Look-ups in named tables: a row name and a column name give one cell, copied from the table.

Fopare =
|  | Dufadi | Fufavuf | Zuvoke | Fus | Rar | Zogil | Fab |
|---|---|---|---|---|---|---|---|
| Sevopu | 116 | 194 | 118 | 146 | 133 | 181 | 123 |
| Kag | 195 | 103 | 201 | 86 | 166 | 182 | 168 |
| Gomo | 153 | 78 | 154 | 121 | 217 | 153 | 144 |
| Matuv | 61 | 228 | 177 | 224 | 54 | 170 | 71 |
| Dumana | 193 | 163 | 186 | 89 | 156 | 133 | 143 |
| Peg | 214 | 148 | 207 | 96 | 164 | 141 | 91 |
| Fifelo | 149 | 147 | 229 | 56 | 102 | 93 | 78 |
| Zil | 159 | 101 | 70 | 69 | 134 | 133 | 113 |
| Nuv | 95 | 95 | 83 | 98 | 179 | 66 | 167 |
| Gaki | 182 | 106 | 192 | 166 | 117 | 106 | 133 |
| Nelodeg | 64 | 158 | 111 | 214 | 197 | 192 | 113 |

Zuvoke of Peg is 207
Dufadi of Fifelo is 149
Zogil of Matuv is 170
Dufadi of Gaki is 182
Fus of Gaki is 166
Zogil of Nuv is 66
Fufavuf of Kag is 103
Fus of Fifelo is 56
Fab of Sevopu is 123
Rar of Zil is 134
Zogil of Zil is 133
Zogil of Sevopu is 181
Dufadi of Zil is 159
Fus of Nelodeg is 214
Fus of Peg is 96
Rar of Dumana is 156
Fab of Nelodeg is 113
Fufavuf of Gomo is 78
Row with the largest Zuvoke: Fifelo

Murame.tsv
	Vegafe	Lam	Gikipi	Lus
Gav	62	184	67	99
Kodibus	198	54	94	168
Vametu	135	212	133	50
Miged	126	134	210	48
Lugilom	106	190	69	206

Gikipi of Lugilom is 69
Gikipi of Gav is 67
Vegafe of Vametu is 135
Lam of Miged is 134
Lam of Lugilom is 190
Gikipi of Kodibus is 94
Vegafe of Kodibus is 198
Lus of Vametu is 50
Gikipi of Miged is 210
Lus of Miged is 48
Lus of Gav is 99
Vegafe of Lugilom is 106
Lam of Kodibus is 54
Lus of Lugilom is 206
Vegafe of Gav is 62
Lam of Gav is 184
Which row has the largest Vegafe? Kodibus

Bem
         Miduro  Bolone  Pifon  Pek  Fofunar  Gitesa
Bulavu       30      76     24   22       55      45
Velemu       22      31     46   23       34      48
Leduvuk      52      52     27   44       15      63
Dekor        39      33     22   25       43      45
Liv          69      50     38   57       43      10
Gisor        37      56     28   32       24      49
Bek          59      29     54   26       43      53
Fikiz        47      28     30   58       29      35
Tov          22      69     18   24       35      24

Fofunar of Fikiz = 29
Bolone of Velemu = 31
Miduro of Dekor = 39
Miduro of Velemu = 22
Gitesa of Liv = 10
Pifon of Tov = 18

Table Maz
	Mek	Pim	Galozup	Lizi	Luz
Lakefov	98	80	70	75	128
Nevado	171	126	125	96	36
Gib	43	84	86	109	148
Kofevag	208	137	134	91	5
Buveduz	120	108	108	99	82

Lakefov, Lizi => 75
Gib, Galozup => 86
Lakefov, Galozup => 70
Nevado, Lizi => 96
Kofevag, Lizi => 91
Kofevag, Luz => 5
Gib, Lizi => 109
Nevado, Luz => 36
Buveduz, Lizi => 99
Gib, Luz => 148
Kofevag, Pim => 137
Nevado, Galozup => 125
Lakefov, Pim => 80
Buveduz, Pim => 108
Gib, Pim => 84
Lakefov, Luz => 128
Buveduz, Mek => 120
Gib, Mek => 43
Lakefov, Mek => 98

Gagom:
         Kufekob    Pav    Tep    Nos    Nof    Lif    Gup
Vebufu     44358  79683  50194  39184  10203  30215  50014
Mebo       63567  25804  73096  66182  63153  28858  33334
Loladap    63327  57090  40527  38696  32635  46783  39722
Mubeni     59183  28450  66838  30830  52124  22181  35331
Bil        19742  76867   2496  46684  50354  51453  45358

What is the Kufekob of Bil in Gagom?
19742
What is the Lif of Bil in Gagom?
51453
What is the Gup of Vebufu in Gagom?
50014
What is the Pav of Bil in Gagom?
76867
What is the Tep of Mebo in Gagom?
73096
What is the Tep of Loladap in Gagom?
40527
What is the Gup of Mebo in Gagom?
33334
What is the Nos of Mubeni in Gagom?
30830
What is the Lif of Mubeni in Gagom?
22181
What is the Nos of Vebufu in Gagom?
39184
What is the Nof of Mebo in Gagom?
63153
What is the Lif of Mebo in Gagom?
28858
Row with the largest Pav: Vebufu

Zumopi.tsv
	Mupam	Zipud
Dudim	26497	47830
Ber	57133	62619
Vop	62994	80678
Tasi	46895	25945
Miral	52947	14109
Neke	2968	30130

Mupam of Neke is 2968
Mupam of Vop is 62994
Mupam of Miral is 52947
Zipud of Vop is 80678
Mupam of Tasi is 46895
Zipud of Neke is 30130
Mupam of Ber is 57133
Zipud of Tasi is 25945

Dozo =
|  | Lodevez | Dud | Kav | Duk | Nuv | Mog | Lesimin | Gomenaf |
|---|---|---|---|---|---|---|---|---|
| Maso | 3819 | 4786 | 6802 | 6206 | 5775 | 7876 | 3644 | 6034 |
| Fus | 4539 | 6127 | 5308 | 4218 | 4365 | 6998 | 3586 | 4503 |
| Raz | 4376 | 877 | 6475 | 4968 | 5997 | 6524 | 7022 | 5921 |

Raz, Kav: 6475
Maso, Lodevez: 3819
Fus, Lodevez: 4539
Raz, Duk: 4968
Fus, Duk: 4218
Maso, Mog: 7876
Fus, Nuv: 4365
Raz, Lodevez: 4376
Maso, Duk: 6206
Raz, Lesimin: 7022

Kuletis =
|  | Pofo | Ser | Tuf | Zigibo | Kulibom | Pebisa | Rim | Tolukib |
|---|---|---|---|---|---|---|---|---|
| Nub | -8 | -9 | -7 | -8 | 57 | 24 | -13 | 21 |
| Mulami | -11 | -7 | -31 | -15 | -14 | -22 | -11 | -8 |
| Kino | 96 | 98 | 66 | -73 | -67 | -84 | 95 | -93 |
| Mol | -33 | -34 | -19 | 35 | 56 | 49 | -34 | 53 |
| Relu | 35 | 36 | 11 | -44 | -4 | -36 | 34 | -39 |
| Gupupug | -4 | -3 | -16 | -24 | 28 | -5 | -5 | 1 |
| Paka | -48 | -49 | -44 | 20 | 28 | 30 | -51 | 36 |
| Tabub | 25 | 28 | -5 | -66 | -14 | -51 | 23 | -45 |
| Dor | 70 | 67 | 59 | -35 | -80 | -51 | 62 | -71 |

Kino, Pofo => 96
Relu, Zigibo => -44
Nub, Ser => -9
Gupupug, Zigibo => -24
Gupupug, Rim => -5
Mol, Tolukib => 53
Gupupug, Pebisa => -5
Mulami, Rim => -11
Tabub, Rim => 23
Kino, Kulibom => -67
Kino, Tuf => 66
Tabub, Kulibom => -14
Relu, Pebisa => -36
Mulami, Ser => -7

Table Felolu
fields: Pokon, Bag, Far, Gep, Kadale, Sobusur, Kotu
Tulinab: [1475, 1733, 1525, 750, 1969, 271, -1426]
Ludeb: [1851, -532, -801, 2225, 2894, -3068, 5211]
Dul: [1692, 1765, 1594, -43, 2225, 852, -2775]
Kuzek: [2496, 2303, 2374, -150, 1050, 1399, -1154]
Fen: [-560, 826, -644, 215, 4140, 259, -7321]
Bapesel: [-253, 280, 2632, 2413, 88, -380, -2200]
Diza: [1868, -568, -880, 2069, 2722, -2891, 5063]

Ludeb, Bag: -532
Diza, Sobusur: -2891
Bapesel, Kadale: 88
Ludeb, Kadale: 2894
Ludeb, Pokon: 1851
Tulinab, Far: 1525

Lef =
	Begovu	Sut	Negilel	Bal	Faku	Mak	Tad
Faf	4.21	5.27	5.46	3.94	6.05	1.93	3.39
Bedo	4.06	5.03	4.36	4.44	4.87	3.80	3.10
Mot	2.61	4.59	3.73	5.64	4.69	1.74	3.64
Lebudi	4.64	2.69	5.64	6.81	3.89	4.86	6.30
Vofu	3.73	4.43	4.93	4.41	3.47	7.00	4.32
Fupi	3.92	1.87	5.05	2.97	4.32	4.39	5.60
Zigubi	4.84	4.55	5.03	5.60	6.07	4.57	4.36
Zeruke	4.15	3.32	4.65	4.39	4.00	5.10	4.24
Veg	3.33	3.00	6.02	5.99	4.25	1.81	2.97
Demis	3.27	4.26	4.50	4.84	3.82	4.01	4.34
Tutub	4.93	2.24	5.89	6.11	4.09	0.92	3.91
Kabidek	4.34	7.17	5.79	3.75	6.31	8.60	5.91
Mebikis	5.31	5.60	3.17	3.83	4.47	3.43	5.96

Fupi, Begovu -> 3.92
Mebikis, Begovu -> 5.31
Lebudi, Begovu -> 4.64
Vofu, Faku -> 3.47
Tutub, Mak -> 0.92
Demis, Tad -> 4.34
Fupi, Tad -> 5.60
Lebudi, Faku -> 3.89
Tutub, Begovu -> 4.93
Fupi, Faku -> 4.32
Tutub, Bal -> 6.11
Bedo, Bal -> 4.44
Bedo, Faku -> 4.87
Veg, Sut -> 3.00
Bedo, Sut -> 5.03
Zeruke, Tad -> 4.24
Kabidek, Negilel -> 5.79
Faf, Begovu -> 4.21
Bedo, Tad -> 3.10
Tutub, Negilel -> 5.89

